Here are a small network's activations along a few directions, averaged over the inputs that share one value of a field.
Values that are neighbours, or in one group, have similar rows; names and order tell nothing.
(in the rows, 500 means zero)
Strong random noise was added to every row along 2 fixed directions; ignore it. To show where, here is one row again and again, with new noise each time:
[448 526 399 656 421 544 507 443 403 478 372 498 334 461]
[432 542 482 609 730 420 680 725 343 587 412 342 126 239]
[275 614 455 441 165 560 314 255 420 348 478 513 592 874]
[607 436 243 889 209 698 429 213 471 435 235 694 410 433]


Kof, 16 values:
z4: [523 536 377 450 133 682 423 202 755 459 520 706 808 557]
z11: [404 508 537 632 300 540 400 447 407 507 467 571 562 690]
z5: [424 510 417 725 472 484 570 555 415 499 543 554 421 569]
z15: [554 449 679 391 741 267 460 576 458 511 586 385 594 502]
z1: [507 351 412 477 488 502 283 487 610 551 583 460 720 526]
z13: [668 401 261 488 371 595 477 386 654 493 480 425 650 474]
z16: [579 671 681 388 637 379 354 495 443 531 637 425 524 552]
z12: [404 482 408 523 178 673 433 341 585 306 468 763 622 834]
z2: [678 544 515 723 489 565 472 498 362 666 354 569 394 399]
z9: [621 463 558 699 395 499 331 268 519 504 413 667 589 725]
z6: [427 587 645 144 867 435 712 683 521 507 617 467 413 410]
z10: [742 398 326 769 260 750 581 270 586 446 323 877 357 301]
z3: [541 400 386 424 281 645 549 345 669 398 528 558 784 536]
z8: [451 402 485 286 424 450 349 524 615 395 592 341 775 735]
z14: [334 575 750 246 754 387 771 732 431 480 659 435 381 378]
z7: [605 461 590 426 644 420 372 564 563 567 472 374 569 346]
The values of Kof form a ring.
Q: List every value one step from z16, in the order listed.
A: z15, z9
Q: List every value one step from z12, in the order listed.
A: z5, z10
Q: List every value one step from z6, in the order listed.
A: z4, z14
Q: List every value one step from z13, in the order listed.
A: z3, z8
